A small network was shown many inputs. Here are its activations along a few directions, one row for each input.
Each table varies a few parts of the input and shows all the possible inputs, shuffled.
Descriptions start from the smaller parts, as in this example, which fits no table here: one of 5 places around a ring, together with either a single point or (one of 2 separate values, together with one of 4 places along a line) or one of 11 places around a ring.
Shared parts are said once, and a part with two or three values counts as separate values.
(in the rows, 128 means zero)

Other details of the inputs vary at random and push rows far along two fixed directions, the same in every table; ignore that.

A family of inputs:
r1: [107 146 147 106 124 102 133 162 144  86 178 126 126  69]
r2: [135 166 153  82  87 115 119  99 128  91 144 136 135 116]
r3: [110 101 106 152 111 140  99 147  89 178  97 151 111 157]
r4: [124  89  63 154 153 107 121 163 135 171 104 113 137 162]
r5: [142 166 133 131 104 125 134  75 140 126 112 137 165 126]
r6: [158 124 140 156 121 165 112  55 114 142  97 153 128 153]
r7: [153 119 124 133 147 142 119  88 145 145  95 130 143 178]
r8: [166 149 170 143 139 155 119  69 154 104 148  89 138 134]
r9: [123  86  78 182 134 110 115 167 134 189 126 137 130 150]
r10: [151 118 140 177 129 149  98  67 136 133 102 137 119 171]
r11: [120  86  95 117 144 121 120 138  91 173  98 139 133 148]
r12: [156 168 138 123 126 145 138  62 143 112 105 114 182 134]
r13: [147 153 151 178 149 162 166 107 106 138  93 135 146 152]
r14: [ 73 121 111 129 148 101 149 225  88 123 168 122  83 105]
r15: [156 113 136 168 152 161 102  75 132 129  99 114 130 178]
r16: [165 155 155 113 125 147 123  61 134 105 100 120 165 151]
r17: [112 115 102 155 116 122 124 154 107 190 121 148 150 128]
r18: [101 159 131  75 113 100 146 155 153  90 152 136 121  82]
r19: [146 161 165  73 110 159 121  85 119  62 164 111 120 102]
r20: [149 119 130 149 141 171 110  89 135 141  99 124 125 179]
r21: [109 135 151  76 119  90 120 152 139  72 150 131 107  93]
r22: [119 152 128  92 101 117 134 134 118 114 189 140 136  72]
r23: [113 149 112  68 119 113 140 131 118 100 163 117 142  82]
r24: [ 72 115  97  97 129  68 129 209 122 121 148 135 108  81]
r25: [135 148 169  90 112 148 128 104 119  73 137 143 109  91]
r26: [ 87 115 114 105 104 111 111 201 114 160 176 125  83 103]
r27: [139 172 146  98 114 143 135 116 134  99 168 110 167  98]
r28: [ 77 123  76  71 124  95 127 208 122 138 165 116 116 105]
r29: [168 118 147 153 140 124 126  88 167 108  79 137 135 158]
r30: [124  72 116 181 146 123 119 179 128 182  94 125 103 141]
r31: [134 157 184  99 112 136 115 102 148  42 152 121 105  97]
r32: [113  99 118 132 131 111 125 157 101 172  70 159 130 145]
r33: [120  96  67 164 130  96 118 154 140 176 106 136 126 155]
r34: [153 161 159 153 148 161 174  86 110 107 122 136 134 122]
r35: [ 86 110  88  98 119  71 131 222 136 115 145 128 103  89]
r36: [126 156 141 124 131 122 159 174 128  68 173 105  98 109]
r37: [139 181 153 101 102 132 133  99 167  87 191 129 142  94]
r38: [109 142 155  83 107 136 120 155 135  82 149 136  90 103]
r39: [117  80  90 141 159 106 103 150 111 171 102 125 125 170]
r40: [144 157 153 131 159 140 170  75 136  59 122 103 148 163]
r41: [106 151 160  79  94 132 119 160 108  80 143 134 102  89]
r42: [111  91  99 143 132 151 105 159  83 180  91 129 120 166]
r43: [124 131 128  83 109 132 106 161 135  66 177  89  91 119]
r44: [111 153 146  96 117 118 142 159 152 101 168 136 129  78]
r45: [152 142 153 169 134 148 144  90 136 150  90 148 175 127]
r46: [126  80  84 153 128  98 101 155 130 173 101 142 110 173]
r47: [132 132 126 148 166 153 172  96 128 121  87 124 150 192]
r48: [158 160 164 127 105 162 111  59 155  95 133 138 117 149]
r49: [120 137 164  90 112 129 139 145 115 107 160 128 107  63]
r50: [111 148 143  86 115 117 149 151 121 101 171 142 134  54]
r51: [174 126 147 183 122 149 113  76 161 138 120 113 128 155]
r52: [153 155 130 113 127 131 128 125 166  79 182  93 147 110]
r53: [133 175 138 105 108 101 125  84 161  74 166 120 139  99]
r54: [157 140 136 184 137 135 120  67 155 141 128 135 160 144]
r55: [140 159 193 113 118 129 129 107 156  66 166 107 114  80]
r56: [111  89  92 140 128 110 109 147 121 193  97 158 113 171]
r57: [114  96  84 154 156 135 124 167 123 200 124 130 146 153]
r58: [109 144 150  62 110 104 131 156 145  84 149 141 105  98]
r59: [125 174 151  92 105 113 150 113 139  87 126 134 151  86]
r60: [117 104 118 162 114 135 113 151  97 200 110 136 122 139]
r61: [ 78 132 113 115 140 118 158 227  95 134 162 131  85 113]
r62: [145 135 111 148 125 128 137  67 128 156 100 152 158 131]
r63: [159 155 144 133 151 143 171  82 151  53 120  96 146 171]
r64: [110  81  91 154 136  95 100 144 115 182 101 149 112 167]
r65: [152 141 135 152 151 139 124  90 153 118 147 107 163 131]
r66: [149 144 116 157 129 131 132  68 161 155  99 147 153 157]
r67: [120  72 108 169 141 130 106 171 122 157  80 140  94 160]
r68: [ 89  97  93 103  94 104  93 210 113 120 169 120  65 120]
r69: [117  85 113 128 144 111 130 146  96 173  78 166 123 133]
r70: [149 167 148  91 125 145 142  92 135  91 177 114 162  84]
r71: [158 130 145 158 133 168 124  92 121 163 104 109 154 150]
r72: [151 129 111 164 160 129 127  73 151 141 100 114 164 160]
r73: [138 153 148  78  97 116 124  88 124  91 152 143 127 104]
r74: [157 127 167 169 143 160 133  89 154 154  92 135 132 143]
r75: [ 59 119  96  79 126 111 170 218  67 117 137 114 117 127]
r76: [157 133 172 168 130 160 135  87 129 154  81 133 147 133]
r77: [165 127 130 123 136 127 115  92 159  97 122 105 138 160]
r78: [100  92  97 109 124 111 111 220 117 143 175  85  88 113]
r79: [122  88 102 175 147 110 130 178 140 167 108 137 133 130]
r80: [ 68 108  91  76 140 110 176 205  63 117 143 122 111 118]
r81: [118  85 104 156 150 145 115 162 114 206 114 115 116 160]
r82: [161 131 157 183 131 145 110  65 147 144 120 120 132 147]
r83: [107 102  96 134 140 108 147 144 107 172  87 160 138 110]
r84: [169 120 148 158 146 173 130  67 120 161 106 114 150 141]
r85: [120  88 109 161 127 136 119 139  91 205 116 144 113 130]
Description of these inputs: one of 5 places along a line, together with either one of 2 separate values or (one of 3 separate values, together with one of 5 places around a ring).
Question: Changing only the place on the line of 5 turns r61 into r36. The same change can be made to r74. Which row results?
Answer: r30
Question: Changing only the place on the line of 5 turns r21 into r29. The same change can be made to r24. Which row results?
Answer: r35
Question: Change only the choice among 3 separate values in r77. List by row number the other rows that result.
Answer: r29, r46
Question: Change only the choice among 2 separate values in r40. List by row number the other rows that result.
Answer: r14
Question: Change only the place on the line of 5 in r15. List by row number the other rows that result.
Answer: r19, r20, r42, r43
Question: Change only the place on the ring of 5 in r53. List by row number the other rows that result.
Answer: r10, r54, r64, r82

A family of inputs:
r86: [153 152 157 141 155 168 142  68 125 100  94 112 150 169]
r87: [110 153 149  90 124 126 163 161 111 102 154 130 140  89]
r88: [123 100  76 184 142 115 123 154 128 214 107 141 148 146]
r89: [132  77 102 159 141 148  99 134 112 199 113 125 115 170]
r90: [121 156 125  85 119  98 135 117 144  65 146 133 142 106]
r91: [107 136 137  91  99 115 113 164 123 129 194 127 113  62]
r92: [126 153 129  80 131 117 141 118 132  60 173  91 138 120]
r93: [196 121 168 202 146 161 108  66 190 103  86 120 127 182]
r94: [122  91 103 165 139 157 112 141  79 184  88 129 103 169]
r95: [ 65  72  86  90 107  78  86 230  94 185 149 152  76  98]
r96: [159 136 121 147 131 145 120  82 157 128 128 102 144 167]
r97: [167 143 170 150 141 161 150  30 150 111  52 152 165 169]
r98: [122 162 160 118 139 121 168 141 150  58 166 104  98  92]
r99: [131 168 137  90 125 112 161 128 146  82 172 114 157  81]
r100: [ 93 100 112 147 121 128 124 188  73 189 120 151 119 107]
r101: [132 160 135  83  91  93 117 118 165  88 162 123 131 102]
r102: [116  97 110 153 122 135 116 134  96 178  72 171 108 148]
Question: What is each input in this table made of?
Answer: either one of 2 separate values or (one of 3 separate values, together with one of 5 places around a ring)
Question: List by row number the other inputs of the same sort as r98.
Answer: r93
Question: Change only the choice among 3 separate values in r89. List by row number the other rows that result.
Answer: r91, r95

A family of inputs:
r103: [ 79 160 128  46  94 105 138 182  97  91 195 128 115  53]
r104: [139 164 141  91  98 117 118 100 154  92 169 125 140  98]
r105: [130 138 138 100 125 114 130 126 141  77 139 116 120 127]
r106: [134 147 143 118 105 123 113 127 150 112 165 126 118  99]
r107: [153 136 147 144 148 147 140  81 141 108  88 127 143 163]
r108: [ 96 105 105 119 141 119 143 181  91 135 113 131 107 142]
r109: [127 121 134 121 123 133 120 119 118 138 101 143 126 136]
r110: [142 158 163 110 107 128 122 105 152  90 166 125 128  86]
r111: [ 95  80  67 143 151  99 129 190 107 186 112 130 126 143]
r112: [ 93  87  81 132 132 111 121 184  90 205 104 150 131 125]
r113: [167 112 149 172 129 168  93  75 140 152 113 119 118 168]
r114: [136 165 133  96 115 116 135 113 159  72 172 107 141 111]
r115: [158 130 153 188 142 163 141  71 122 167  82 148 153 150]
r116: [125 140 144  93 108 115 113 118 134  96 141 136 115 109]
r117: [163 186 187 131 135 159 163  63 151  62 144 112 148 115]
r118: [131 174 150  92 126 136 162 105 130  71 157 116 150 106]
r119: [104 105 110 138 144 122 137 187 112 152 127 122 118 124]
r120: [ 99  79  75 143 142 104 115 189 116 165 106 132 103 165]
r121: [102 124 102 101 135 110 146 176 113 132 141 122 132 114]
r122: [179 117 131 218 158 154 128  65 161 161  74 125 158 189]
r123: [ 88 141 122  51  83  91 105 185 124  82 188 124  85  80]
r124: [ 90  85  97 133 128 121 127 180  75 185  93 154 106 140]
r125: [164 125 128 171 141 140 123  55 145 167  84 146 165 152]
r126: [168 146 163 132 127 163 109  85 152  78 155  89 115 147]
r127: [ 98  84  99 150 133 122 120 191  98 200 112 149 114 121]
r128: [169 120 137 195 160 147 137  76 155 148  87 125 152 166]
Question: What is each input in this table made of?
Answer: one of 2 separate values, together with either a single point or (one of 3 separate values, together with one of 4 places along a line)
Question: Change only the choice among 2 separate values in r106. List by row number the other rows that result.
Answer: r122
Question: Change only the choice among 3 separate values in r121. List by row number the other rows that result.
Answer: r107, r119

A family of inputs:
r129: [125 146 148 105 128 133 142 131 125  89 141 119 124 115]
r130: [116 106 101 156 145 124 139 151 111 169 109 136 134 142]
r131: [171 157 163 124 117 142 109  65 177  68 147 105 129 143]
r132: [131 159 146 102 115 130 139 116 136 101 157 121 139  97]
r133: [102 118 115 102 113 105 104 193 135 109 186 101  88 105]
r134: [111  93 105 149 137 128 123 152  95 184  99 145 124 140]
r135: [116 101  99 144 149 118 136 149 115 156  97 134 132 153]
r136: [ 84 124 102  82 118  96 134 192 106 117 158 129 110 101]
r137: [130 154 156 101 104 132 126 113 130 100 146 135 125  96]
r138: [111  92  94 147 131 113 116 151 110 186  97 153 128 138]
r139: [187 144 157 192 140 164 133  25 159 151  76 144 176 158]
r140: [151 125 128 154 139 141 130  80 133 153  88 143 157 154]
r141: [142 138 151 112 115 137 106 121 148  85 164 105  99 125]
r142: [114 103 102 153 152 124 142 161 114 164 107 129 132 144]
r143: [128 159 152  98 117 135 141 119 125  86 149 123 125 108]
Question: Changing only one part turns r132 into r140. The same change can be made to r133. Which row results?
Answer: r131
Question: What is each input in this table made of?
Answer: one of 3 separate values, together with either a single point or one of 4 places along a line
Question: Start at r139 and move only the place on the line of 4, one step at a time. The first step leads to r132. Which rows follow, in order?
Answer: r130, r142
Question: Change only the choice among 3 separate values in r130. List by row number the other rows that result.
Answer: r136, r143
Question: Start at r137 and move only the place on the line of 4, one step at a time. The first step leads to r134. Which rows follow, in order?
Answer: r143, r129
